These are the activations of a small neural network, seen along a few directions. Each row is one input.
Each table varies a few parts of the input and shows all the possible inputs, shuffled.
Descriptions start from the smaller parts, as in this example, which fits no table here: one of 4 places along a line, together with either a single point or one of 11 places along a line or (one of 3 separate values, together with one of 8 places around a ring).
Shared parts are said once, and a part with two or three values counts as separate values.
In the rows, zero is written as 128.

Other details of the inputs shift rows strongly along two fixed directions, in all tables alike. That doesn't count.

Table:
R1: [104 134 173 175 111 184  86 164 184  80 111  93]
R2: [141 165 131  89 112  98 134 103 124 133 132 148]
R3: [ 97  85 142 156 134 141  78 153 147 110 106  92]
R4: [114 204 183 113  86 165 127 135 170  99 124 141]
R5: [181 132  98  84 108  95 137 111 108 168 123 175]
R6: [132 155 127 109 123 118 169 114 106 142 136 140]
R7: [106  90 140 172 167 115  83 125 128 118 124 106]
R8: [112  68  92 152 152 122 137 146  99 147 132 119]
R9: [ 99  77 116 167 147 151 112 146 126 122 127 104]
R10: [ 92 125 181 148 104 164  65 166 181  91  88  88]
R11: [104 102 128 158 157 135 128 126 125 121 145 132]
R12: [144 137 106  87 112 124 144 121 114 145 125 132]
R13: [109 104 132 179 153 119 117 139 133 110 144 122]
R14: [137 154 133 120  93 140 142 153 150 123 113 122]
R15: [ 97  98 149 150 130 159  88 156 147 107 112  96]
R16: [116  89 108 166 178 116 138 121  97 142 140 124]
R17: [137 122 100 121 151 107 165 110  96 140 149 155]
R18: [124  66  84 165 155 114 135 145 112 137 135 112]
R19: [130 127 128 125 151 115 132 113 108 139 131 129]
R20: [134 108 109 160 164 103 146 123 109 137 138 124]
R21: [133 216 171  77  55 184 140 147 178 109 103 131]
R22: [181 133  96  85 110 107 150 115  98 171 132 180]
R23: [141 173 142  75  78 132 126 133 150 128  99 126]
R24: [164 183 113  82  80 130 170 127 141 136 122 139]
R25: [159 180 119  56  80 119 144 111 136 141 111 137]
R26: [115 105 134 182 160 123 116 140 132 116 142 118]
R27: [142 114 107 109 150  84 135  92 106 150 150 144]
R28: [ 94  90 141 168 161 125  95 132 122 113 140 119]
R29: [140 134 119 150 145 110 144 122 123 133 140 131]
R30: [151 151 103 100 131 106 181  98  93 158 141 154]
R31: [124 145 144 103 100 153 118 145 144 122 110 118]
R32: [ 77 112 196 189 145 172  66 150 163  81 111  90]
R33: [107  90 139 189 165 128 111 136 143 109 151 116]
R34: [136 179 139  86  79 160 149 141 148 129 114 133]
R35: [135  79  83 161 179  84 155 118  91 137 156 141]
R36: [125 162 161 109 120 139 123 124 142 106 127 140]
R37: [125 204 174  90  59 184 131 155 177 108 101 126]
R38: [115  61  95 143 157 112 121 141  95 149 127 113]
R39: [141 160 132  87 117 108 135 100 132 130 131 147]
R40: [152 187 139  78 108 119 150 107 122 141 136 155]
R41: [103  77 116 172 154 153 110 141 121 122 131 107]
R42: [140 212 173  64  51 160 114 137 184 108  89 124]
R43: [112  76 117 182 148 141 110 150 137 112 128 101]
R44: [145 108  90 104 138 114 143 111  93 153 137 134]
R45: [108  73 123 159 152 130  84 131 129 116 119  99]
R46: [121  75  97 142 175  84 144 110  70 154 146 125]
R47: [157 147 108  87 129  83 155  88  98 156 129 146]
R48: [130  73  89 137 179  73 129 103  85 142 143 138]
R49: [135  64  98 169 154 129 121 140 101 152 137 152]
R50: [112 108 135 172 149 116 135 137 122 118 134 111]
R51: [175 153  83  66 133  62 171  80  80 175 146 167]
R52: [165 150  90  65 125  60 180  81  75 172 136 153]
R53: [159 180 123  60  85 136 153 113 129 140 121 145]
R54: [146 157 127 103 130 113 142 107 112 144 135 143]
R55: [122 206 185 116  93 171 125 137 168 104 122 137]
R56: [148 168 126 109 115 116 164 115 138 125 144 151]
R57: [114 106 125 147 131 155 121 140 132 122 126 116]
R58: [137 114 102 133 122 123 146 145 126 135 127 121]
R59: [ 86  94 173 174 129 168  52 156 175  83 100  81]
R60: [149 224 168  93  54 177 133 142 186  96 114 133]
R61: [ 79 108 171 187 130 198  71 165 171  80 119  94]
R62: [133 220 196  80  77 165 121 119 178 103 127 141]
R63: [136  80  86 166 177  85 158 113  86 149 148 129]
R64: [129 153 145 109 101 146  99 127 154 111 112 120]
R65: [123  76  90 152 180 101 150 106  88 154 168 144]
R66: [100 115 166 164 150 136  79 132 148 105 109 100]
R67: [ 87 102 166 192 121 172  83 183 178  84 106  84]
R68: [143 107 133 166 120 144 109 156 146 124 123 142]
R69: [154 153 106  75 128  98 168  92 101 153 149 163]
R70: [129 107 108 112 126 121 132 137 110 144 123 124]
R71: [163 146  86  71 116 111 160 102  94 158 142 151]
R72: [115  87 107 172 178 115 132 120  98 142 147 127]
Each input here is: one of 4 places along a line, together with either a single point or one of 8 places along a line or one of 9 places along a line.
Changing only the place on the line of 4 turns R33 into R65. The same change can be made to R29. Which row results? -> R72
Which other rows does R46 become when the place on the line of 4 takes its other values? List them by row number. -> R6, R50, R52
Which other rows does R48 become when the place on the line of 9 takes its other values? List them by row number. -> R2, R7, R27, R39, R47, R51, R52, R66
Start at R64 and move only the place on the line of 8, one step at a time. The first step leads to R45. Which rows follow, in order? -> R59, R25, R42, R3, R23, R10
Which other rows does R32 become when the place on the line of 9 takes its other values? List them by row number. -> R19, R28, R36, R40, R46, R54, R62, R69

Table:
R73: [132 164 180 113  90 169  97 140 157 104 109 134]
R74: [157 166 105  57  97  79 168  99 108 161 116 145]
R75: [130 136 143 124 112 152 139 143 132 119 131 147]
R76: [116 170 164 115 112 156 116 140 142 121 111 112]
R77: [165 160 106  53 107 109 165  96  90 158 130 152]
R78: [104  55  81 171 173 111 132 137 102 127 161 107]
R79: [122  44  92 174 184 117 114 126  80 143 138 130]
R80: [123 173 164 109  91 158  98 135 170  95 121 106]
R81: [157 168  91  51  98  91 156  98 115 146 134 149]
R82: [129 164 155 142  95 149 133 141 155 120 109 130]
R83: [ 94 104 166 208 138 174  81 169 177  78 106  99]
R84: [109  50  94 160 177  90 108 129 108 125 122 105]
R85: [158 171  93  80 104  97 196 102  99 166 127 145]
R86: [ 98  53  93 169 180 126 129 126  82 135 136 117]
R87: [163 150 108  92 117 127 151 104 123 155 137 154]
R88: [175 170  99  76 114 103 172 110  93 176 133 165]
R89: [172 161 102  69  95  77 165 103 109 167 120 164]
R90: [112  36  97 161 175 102  99 127  88 139 132 135]
R91: [133 176 177 135  90 157 112 143 169 112 103 119]
R92: [ 90 218 232 143 148 128 122  82 159  72 155 131]
R93: [170 160  83  78 109 115 185  96 109 170 144 173]
R94: [112 156 158 112 103 167 134 137 166 109 131 119]
R95: [149 158 158 124 101 141 111 140 163 107 110 126]
R96: [111  37  90 158 186 107 109 114  94 148 147 106]
R97: [131 158 160 136  94 145 139 151 159 118 120 130]
R98: [159 160 108  92 119 113 161 112 120 135 121 128]
R99: [ 83  89 148 199 154 160  93 158 156  84 110  84]
R100: [117  54  71 189 174 112 122 131 100 136 154 126]
R101: [ 72  78 163 185 152 172  93 164 141  88 125  95]
R102: [110 181 153 124  91 171 118 139 171  93 122 112]
R103: [116 162 162 125  96 146 143 147 156 112 117 111]
R104: [ 91  67 155 246 252  78  96  95 106 107 183 148]
R105: [113 129 139 101 118 134 108 117 148 123 118 122]
R106: [132 171 171 113  97 151 108 139 170  94 103 105]
R107: [105  78 106 133 164  96 113 129  94 148 125 118]
R108: [120 161 157 109 110 167 115 123 160 114 119 113]
R109: [106 177 178 117  97 167 129 160 159 108 118 115]
R110: [185 162 102  76  99  84 172 102 101 173 129 159]
R111: [159  91  83 112 147  97 142 101  95 168 150 149]
R112: [121 173 167 122  96 161 135 154 175  88 114 110]
R113: [128  99  98  94 141  99 135 106  88 147 126 140]
R114: [ 98  88 146 200 149 161  66 155 158  91 130  98]
R115: [ 85  80 154 200 151 174  83 158 140  96 117 114]
R116: [101  78 147 194 147 149  59 154 154  94 132  98]
R117: [133 160 167 119 103 146 105 145 146 127 115 131]
R118: [166 174 103  73 106  97 180  99 102 165 124 138]
R119: [142  99  88 110 147  79 137 119  85 170 133 154]
R120: [145 126 122 118 120 107 121 129 139 123 113 139]
R121: [145 104  87 125 148  97 170 133  84 169 152 154]
R122: [123 164 171 124  92 178 123 147 181 105 129 134]
R123: [148 163 150 130 108 148 120 139 161 107 110 127]
R124: [109  57  89 187 182 112 126 141  86 154 140 129]
R125: [106  52  99 197 168 125 110 153 121 116 158 115]
R126: [118 163 164 110 108 168 115 130 142 107 109 119]
R127: [125 167 163 113  85 149  88 141 179  95 115 130]
R128: [129 143 147 118 110 123 124 126 134 130 113 108]
R129: [161 169 110  60 110 100 164 108  94 169 130 145]
R130: [142 116  77 114 146 103 146 106  97 147 149 124]
R131: [161 101  77 130 145  92 175 128 100 148 147 150]
R132: [ 99  51  85 170 182 124 129 118 100 143 146 111]
R133: [104 183 172 122  99 171 123 149 156 111 107 116]
R134: [165 106  67  77 135  76 158  89  90 179 145 169]
Changing only one part turns R114 into R130. The same change can be made to R93. Which row results? -> R132
What do these inputs look like to the network? -> one of 2 separate values, together with either a single point or (one of 5 places along a line, together with one of 6 places around a ring)
Which other rows does R124 become when the place on the line of 5 takes its other values? List them by row number. -> R88, R117, R119, R121
Which other rows does R106 become when the place on the line of 5 takes its other values? List them by row number. -> R84, R98, R99, R112
Which other rows does R108 become when the choice among 2 separate values takes its other values? List them by row number. -> R87
Start at R116 and move only the place on the ring of 6, one step at a time. The first step leads to R111. Which rows follow, in order? -> R73, R117, R110, R95

Table:
R135: [130  71  78 129 156  86 122 116  85 164 121 106]
R136: [111 196 204  89  89 150  99 128 177  98  86 107]
R137: [121 203 189  80  95 162 108 133 170  90 114 115]
R138: [100 111 159 182 144 176 106 159 138 112 120  97]
R139: [ 97 102 114 128 156 114 134 114 102 135 153 135]
R140: [127  46  61 141 155 115 142 132  83 167 147 144]
R141: [145 143  97 130 116 116 179 115 122 140 141 126]
R142: [ 95 107 200 184 144 169  58 145 164  89 136 114]
R143: [117 175 195 127 104 163  73 126 193  83 111 123]
R144: [108  16  70 201 190 121 126 157  90 150 136 125]
R145: [127 152 126 103 105 150 141 117 135 142 128 134]
R146: [ 97 124 173 209 146 138  89 157 167  82 143 113]
R147: [147 182 132  91 115 123 179 100 103 132 132 155]
R148: [141 105 125 162 164 112 135 108  99 134 143 154]
R149: [133  81 106 138 172  64 105 107  96 161 127 135]
R150: [152 191 117  85 109  94 197 112 117 137 149 153]
R151: [160 164  98  70 103 124 149 103 117 143 127 128]
R152: [ 99  67 147 171 124 148  60 178 145 106  93  84]
R153: [183 180 101  81  79 124 202 128 144 147 129 152]
R154: [167 144  68  60  92 109 157 125 112 149 126 158]
What do these inputs look like to the network? -> one of 4 places along a line, together with one of 5 places along a line
Changing only the place on the line of 5 turns R148 into R149. The same change can be made to R144. Which row results? -> R152
Start at R135 and move only the place on the line of 5, one step at a time. The first step leads to R151. Which rows follow, in order? -> R145, R138, R141
